Each row below holds a small network's activations on one input, seen along a few directions.
In each table, some parts of the input vary, and every possible input appears once, in random order.
Descriptions start from the smaller parts, as in this example, which fits no table here: line(4) and (point or line(9) or (values(3) and ring(8))).
Shared parts are said once, and a part with two or three values counts as separate values.

Other details of the inputs shift rows strongly along two fixed directions, in all tables alike. That doesn't count.

A family of inputs:
R1: [-16 -16 -15 -16   2  42 -12   2   6  23 -12  18   0]
R2: [ -3 -11 -46  -9  12  79 -28  36 -19  -3 -10   3   7]
R3: [ 16  -7  -5  11  -6  -6   8 -23  -8  -5  27  33  -7]
R4: [-11 -22 -56  -5 -17  64 -10   7   8  11  10   4  21]
R5: [ -9  -2  21  -3   8  -1  -8 -14 -18 -34  19  32 -10]
R6: [ -3  -9 -11   9 -18 -27  18  -2  10 -24  35  -9  16]
R7: [-12 -11 -26 -16   8  17 -11  35  -2   5 -15 -21   7]
R8: [ 18 -11 -18  14  -6 -34  14   6   2  -6  29   7   1]
R9: [ -8  22  40 -25  -9   1  -1 -44  35  87 -76 -25 -17]
R10: [  2   3  -2  12 -17   0   9 -25   0 -21  35  10   9]
R11: [-12 -14 -20 -15   5  46 -14   6   0  20 -13  14  -1]
R12: [  3  -2 -41   2   8  89 -36  42 -27 -13 -18  -5  14]
R13: [ -4  -1 -20  -3   7  29 -18  43 -12  -3 -19 -29  12]
R14: [ 10  -1   3   8   1  -4   3 -17 -13 -14  25  29  -9]
R15: [  7  10  16   6   8   1 -11 -10 -29 -38  17  17 -10]
R16: [-16  -9  21  -8  13   2  -7 -19  -4 -34  19  41  -7]
R17: [-31  30  85 -34   3 -59  14 -45  59  69 -82 -46 -19]
R18: [-22  -8  -9 -21  13  50 -28  12 -13  -4 -19   9  -4]
R19: [ 14  15  15  12   8   4  -9  -7 -29 -38  17  12  -7]
R20: [  1  -9 -33  -5   3  17  -5  36   3  20 -12 -22  11]
R21: [-10  -7 -22 -11  11  23 -18  40  -9  -4 -17 -28   8]
R22: [ 40  27  52  33 -11 -79  33 -67  -9 -18  41  30 -21]
R23: [ 22   7  -2  18   1   4   4  -8 -18 -14  24  18  -4]
R24: [-16  21  60 -31  -8 -12   5 -63  56  91 -75 -14 -17]
R25: [  8 -16 -55   2   1  66 -15  23  -7  24  -5   8   8]
R26: [  5 -11  -8   7   0 -33  13   9  -1 -15  28   7   0]
R27: [ -5 -15  10  -1   4  -2   7 -26   8 -13  29  48  -4]
R28: [-26  37  79 -31   2 -53   2 -30  32  58 -86 -61 -20]
R29: [  0  -3   4   3   7 -28   0  13 -17 -37  20  -5  -1]
R30: [ -6 -10 -33 -10   9  25 -12  43  -5   4 -12 -23  11]
R31: [  6 -19 -13   8  -6 -33  18   2   9  -6  30  16  -1]
R32: [-18  -9 -20 -19  13  57 -32  19 -18  -6 -17   6  -3]
R33: [-11 -21 -43  -6 -20  15   4  15  25  15   4 -21  20]
R34: [ 11  29  11  -2 -10 -10   3   1  32  85 -76 -59   4]
R35: [-14 -17   6 -13  -4 -21  13 -11  46  34 -12   1  -5]
R36: [ -9 -13 -40 -15  12  71 -27  28 -17  -2 -12   6   3]
R37: [-13  -4   3   0  -9 -24   4   3  -3 -46  27 -15  13]
R38: [-13  22  56 -24 -13 -51  16 -36  58  90 -77 -47 -19]
R39: [  0  -2 -25   1   6  34 -19  45 -12  -6 -20 -30  16]
R40: [  8  -8 -50   5   3  80 -20  35 -15  15 -10   2  12]
R41: [ -6  -4  14  -1   6  -2   1 -17 -12 -25  22  35  -8]
R42: [ -5 -19  -2   4  -1 -31  16   6   8 -14  30  16  -1]
R43: [ -1   0  12   0   7  -1   0 -16 -16 -28  20  31 -10]
R44: [-31  -8  17 -30   3  -5   3  -4  52  57 -50 -23  -5]
R45: [ -2 -14 -25  -7  -5  -4   2  15  19  31 -12 -11   1]
R46: [ 33  17   1  34  -7   6   8  -8 -21 -16  20  14   2]
R47: [  7 -13 -42   1  -2  13  -3  31  10  29  -9 -17  10]
R48: [ 17   7  -1  18   1 -23   9  17 -17 -27  21  -6   7]
R49: [ 35  32  61  30  -5 -77  29 -61 -15 -29  40  26 -22]
R50: [  1  34  11 -12  -1  56 -22   4   8  57 -84 -45   0]
R51: [ 11  -7  -9  10  -1 -32  12  11  -5 -16  28   2   2]
R52: [ -7   9  11   4  -9   3  -5 -20 -13 -45  26   3   6]
R53: [-27  30  70 -32  -1 -48   8 -28  42  69 -81 -53 -17]
R54: [ 15 -10 -63  16  -3  80 -14  32 -10  23  -9   3  16]
R55: [  3  -6 -46  -1   8  85 -27  39 -22  -2 -13   1  11]
R56: [-29  -9  10 -21   8  -5  -8  15   8   4 -22 -15  -1]
R57: [ -8 -11   2  -1   6 -30  10   9  -6 -27  24   9  -1]
R58: [-17 -11 -17 -18   8   8  -8  28   3   7 -16 -17   3]
R59: [ -7  -7   5   0   8 -29   1  11 -14 -37  20   1  -3]
R60: [  4   4   9   3   6  -2  -2 -15 -19 -28  20  26 -11]
R61: [ 33  10  -8  33  -7   1  12 -14 -15  -4  25  20  -1]
R62: [ 27   6  -9  28  -5 -24  14  16 -11 -15  23  -4  12]
R63: [-13 -10  -4 -13   0  -9   4  12  18  25 -18 -14  -1]
R64: [ 23   4  -8  24  -3 -25  13  16 -11 -13  26  -2   8]
R65: [ 20  21  17  20   4   9  -9  -5 -31 -38  15  10  -4]
R66: [-23 -21  12  -8  13 -26   5   2   8 -36  23  19   0]
R67: [ 24  14  59  22 -13 -79  36 -73   3 -15  43  45 -20]
R68: [ -9  -5  -4   3 -12 -26  11   1   2 -36  30 -12  15]
R69: [ -4   8   4   6 -11   2   3 -22  -7 -36  29   6   7]
R70: [ 22   9  -2  22   0 -21   9  17 -16 -29  19  -8  11]
R71: [-12 -11  15  -6  10   1   1 -22   2 -25  23  44  -5]
R72: [  46   29   41   45  -13 -101   41  -35   -3  -15   42    6   -7]
Each input here is: values(2) and line(4) and (point or line(8)).
Changing only the line(4) part turns R42 into R56. The same change can be made to R23. Which row results?
> R19
Changing only the line(4) part turns R45 into R26. The same change can be made to R54. Which row results?
> R46
Start at R47 and move only the line(4) part, one step at a time. The first step leads to R20. Which rows follow, in order?
> R30, R21
Which other rows does R57 become when the line(8) part takes its other values? List them by row number.
> R7, R17, R30, R48, R53, R58, R70
Which other rows does R13 become when the values(2) part takes its other values? List them by row number.
> R65

A family of inputs:
R73: [ 10 -14  -1  15   5 -27  15 -10 -15 -49  62  50  -3]
R74: [  1 -22  -4  15  -3 -31  17  -5  -5 -42  61  42   4]
R75: [ -6 -38 -43   4   6  22   2  24 -10 -38  50  43   6]
R76: [  24  -34 -100   21   -5   72  -11   62  -30  -19   46   18   26]
R77: [ 40  61  95  30 -19 -95  40 -92  25  44 -22 -10 -25]
R78: [-29 -13 -31 -37   8  86 -39  24  11  50 -62 -16   0]
R79: [ -8  12  15 -10  -1 -18   3   3  15  33 -40 -37  -5]
R80: [ 10   2   7  18   1  -6   4 -27 -33 -62  60  46  -5]
R81: [ 18  10   8  28   2 -11   7  -2 -32 -65  51  20   4]
R82: [ -6  19  43 -15   3 -13   0 -32  17  37 -39 -12 -17]
R83: [ -7  23  41 -17  -2   4  -8 -36   7  31 -45 -11 -15]
R84: [ -6  14   5 -12   4  23 -18  14   6  27 -49 -32  -1]
R85: [-32 -30 -78 -37  16 119 -49  79   5  52 -67 -40  21]
R86: [ 14 -10 -14  20   6 -27  11  14 -22 -50  51  22   6]
R87: [  6 -19 -19  19  -3 -31  13  18 -17 -46  56  18  10]
R88: [-14   5   9 -18  -8 -30   6   2  31  36 -35 -47   1]
R89: [-12  15  55 -13 -11 -64  23 -44  45  36 -28 -23  -9]
R90: [ -5  17  11 -11   1  27 -15   9   1  24 -49 -32   2]
Describe the family of inputs behind these rows.
> values(2) and (point or line(8))
Changing only the values(2) part turns R74 into R87. The same change can be made to R89. Which row results?
> R88
Which other rows does R83 become when the values(2) part takes its other values? List them by row number.
> R90

A family of inputs:
R91: [  0 -21 -53   6   8  84 -28  31 -41 -38  27  35  12]
R92: [ -3  56  56 -17  -4  -5 -13 -18  18  65 -98 -77  -8]
R93: [ 32  17  23  35  -3 -77  28   1 -13 -36  36  -9   1]
R94: [-31 -44 -43 -27  14  60 -22  25   1   3   1  37   2]
R95: [-38 -19 -23 -42   9  96 -35   6  21  52 -58   6  -4]
R96: [  4  28  55   2   2 -33   7 -41  -9 -18   3   7 -16]
R97: [ 10  55  53  -4  -6 -11  -6 -31   2  38 -63 -51 -11]
R98: [-22  15  33 -29 -12 -48   9   1  56  80 -81 -78   1]
R99: [ 28   4  14  28  -8 -58  28 -24   1 -15  45  22  -4]
R100: [  0  49  61  -9  -3  -6  -9 -38   2  34 -63 -40 -16]
R101: [-17 -34 -52  -7  14  65 -24  47 -27 -47  30  26  16]
R102: [ 50  17  25  51  -7 -67  35 -36 -23 -50  70  39  -8]
R103: [ 19  43  42   7  -6   6  -4 -45  -5  21 -31  -9 -11]
R104: [  8  26  58   3   0 -14   6 -61  -4  -6   3  30 -20]
R105: [ 20  -9  12  29 -13 -97  39 -15  -3 -56  77  17   1]
R106: [  8   1  24   9 -16 -58  27 -35  25  12  16   5  -5]
R107: [-13  49  61 -23  -1   4 -18 -22  17  61 -98 -66 -12]
R108: [-10 -55 -82   0  -4  36  -3  54  -1 -16  42  20  23]
R109: [ -3 -34 -49   6  12  64 -17  25 -40 -61  60  63   9]
R110: [ 21   2  15  26  -5 -86  31   7   0 -30  42  -9   3]
R111: [-26 -58 -82 -10   0  30  -1  55   8 -27  46  10  27]
R112: [ 50  28  34  51  -5 -66  29 -32 -36 -59  66  32  -9]
R113: [  6 -17  12  23 -11 -84  42 -25   8 -47  79  36   2]
R114: [ 10 -44 -81  18   4  16   1  64 -23 -49  68  19  22]
R115: [-12   0 -44 -25   3  79 -27  48  17  86 -88 -53  11]
R116: [-29 -51 -67 -18  -4  51  -5  30  26  14  15  17  21]
R117: [-29   5  29 -26  -9 -56  18  -5  55  52 -48 -58   4]
R118: [  2 -11 -63  -7   4 105 -33  42  -8  33 -33  -7  13]
R119: [-15  13  45 -16   3  -9   0 -37  14  23 -30   8 -19]
R120: [ 16  50  47   0  -6 -25   1 -20   9  47 -63 -56 -11]
R121: [-48 -14 -24 -53  11  87 -39  28  25  63 -83 -32  -1]
R122: [ -6  -6 -57 -11   6 106 -39  42 -20  20 -35 -12  15]
R123: [ 20  39  59  16  -5 -15   3 -63 -15 -10   0  18 -19]
R124: [-20  12  44 -19   6 -26   1 -20  18  11 -29 -13 -13]
R125: [  3  25  33  -7  -8 -40  13 -14  30  67 -53 -44  -8]
R126: [-18 -57 -61  -7  17  38 -13  37 -21 -59  64  58   7]
R127: [ 12 -29 -78  14   6  46 -11  65 -27 -28  32   3  21]
R128: [-35 -46 -47 -30  19  45 -22  45   5  -9   1  16   9]
R129: [ 45  26  34  49  -4 -84  29 -14 -32 -69  64  11  -3]
R130: [  8 -11  36  14   4 -52  21 -55  -8 -52  70  77 -20]
Describe the family of inputs behind these rows.
> line(4) and ring(10)
Changing only the ring(10) part turns R99 into R102. The same change can be made to R125. Which row results?
> R115
Changing only the ring(10) part turns R92 into R129. The same change can be made to R97. Which row results?
> R120
Start at R107 and move only the line(4) part, one step at a time. The first step leads to R100. Which rows follow, in order?
> R91, R123

A family of inputs:
R131: [ -1  13  11  -6  -2  -3  -2   0   9  25 -30 -26  -2]
R132: [-11   2   9 -13  -3  -3   1  -7  19  30 -26 -14  -2]
R133: [ -4 -34 -46   4   4  23  -3  27 -11 -34  44  30  11]
R134: [ -9   1   9 -12  -3  -4   1  -7  20  32 -26 -13  -2]
R135: [  3   5  -4   1  -3   3   0   6   3  13 -12 -14   3]
R136: [ -9 -15 -14  -6   1   7  -2   9   4  -2   5   6   3]
R137: [  3   5  -3   0  -1   3  -1   7   2  11 -12 -15   2]
R138: [-14   2  12 -15   0  -2  -1  -4  16  26 -27 -15  -3]
R139: [ 44  56 102  43   0 -70  23 -98 -44 -71  56  60 -34]
R140: [ -5  20  22 -11  -2  -5  -4  -4  14  36 -46 -36  -3]
R141: [  4 -16 -33   8   3  18  -4  28 -16 -26  26  10  10]
R142: [-12  -5   2 -11   1   1  -2   2  10   9 -11  -5   0]
R143: [ 11 -34 -64  19   3  32  -4  43 -27 -50  60  33  18]
Describe the family of inputs behind these rows.
> point or (values(2) and line(6))
Which other rows does R143 become when the values(2) part takes its other values? List them by row number.
> R134
Which other rows does R141 become when the values(2) part takes its other values? List them by row number.
> R138
